Each row below holds a small network's activations on one input, seen along a few directions.
In each table, some parts of the input vary, and every possible input appears once, in random order.
Descriptions start from the smaller parts, as in this example, which fits no table here: values(2) and (point or ring(11) or (line(4) and ring(8))).
Shared parts are said once, and a part with two or three values counts as separate values.
(in the rows, 128 means zero)

Other details of the inputs vary at random and push rows far along two fixed directions, the same in every table; ignore that.

Table:
R1: [170  74 106  61 131 148 129 216 114 110  44]
R2: [ 70 113 109 215 108 144 169 144 118 151 191]
R3: [116 191 156  50 182 145 107  35 136 124 167]
R4: [167 199 175  54 198  99 122  61 132 185 173]
R5: [178  72  89  60  91 140 127 169 129  72  74]
R6: [ 74 114 125 210 102 164 150 149 126 164 180]
R7: [155  69  89 105 118  78 130 156 127  81  32]
R8: [ 83 124 103 218  73 149 152 122 123 122 213]
R9: [129 211 179  41 189 173  89  77 130 135 140]
R10: [101 197 145  91 216  83 111  29 138 135 122]
R11: [ 70 129 115 242 109 103 150 121 123 131 156]
R12: [172  66  51  73  90 109 140 141 125  68  98]
R13: [ 78 110 147 203 101 180 140 160 126 164 168]
R14: [221  83 103 112 101  40 127 159 126 105  61]
R15: [ 92 148 178 218 107 159 100 177 130 152 108]
R16: [163  61  95  63 127 136 143 195 123 104  57]
R17: [107 206 182  74 222 109  96  55 142 139 100]
R18: [157 135 155 214  38 144 122 139 134 161 220]
Each input here is: values(3) and (point or line(5)).
Q: Changing only the values(3) part turns R15 into R1. The same change can be made to R7. Which row results?
A: R13
Q: Change only the values(3) part in R6. List by row number the other rows that result.
A: R10, R12

Table:
R19: [158 109 111  64 151 116 130 153 121 110  72]
R20: [131  68  99 179  62 137 148 184 123 110 123]
R21: [101 163 167 119 152 166 109 114 135 146 136]
R22: [171 107  96  67 133 101 129 128 125 104  94]
R23: [108 155 141 147 146 118 124  91 132 147 153]
R24: [123 112 129 194  75 145 134 159 129 135 157]
R25: [151 113 113  66 147 123 119 149 125  99  63]
R26: [159 103 115  54 146 126 129 153 125 112  77]
R27: [126 161 167 119 148 152 112 123 129 156 144]
R28: [104 159 135 140 149 129 126  95 128 143 157]
R29: [110 151 138 126 147 137 127  95 131 143 157]
R30: [113 160 167 139 154 140 119 118 131 157 136]
R31: [158 110 119  72 146 112 118 143 128 103  59]
R32: [125 159 143 126 139 132 121 100 133 144 156]
R33: [106 161 141 138 148 128 129  97 127 136 158]
R34: [108 105 127 222  73 133 140 159 131 136 154]
R35: [124 155 145 125 138 131 121  99 128 140 155]
R36: [110 158 143 147 146 117 125  92 135 146 154]
R37: [104 112 122 209  82 143 140 159 126 133 157]
R38: [120 164 168 119 146 158 103 119 132 145 134]
R39: [157  99  96  66 139 105 136 125 123  99  94]
R40: [112 154 143 125 146 136 129  97 133 138 159]
R41: [155 105  90  73 143  95 136 126 120  96  91]
R42: [132  61  97 209  49 119 149 192 123 110 116]
R43: [105 162 137 140 149 129 126  96 131 143 159]
R44: [131  59  94 208  50 120 146 191 122 114 116]
R45: [159 101  93  66 139 105 136 127 128 101  94]
R46: [125 158 146 124 137 130 123 101 129 137 155]
Q: Describe the family of inputs behind these rows.
A: line(4) and (values(2) or ring(5))
Q: Change only the values(2) part in R30. List by row number the other rows that result.
A: R31
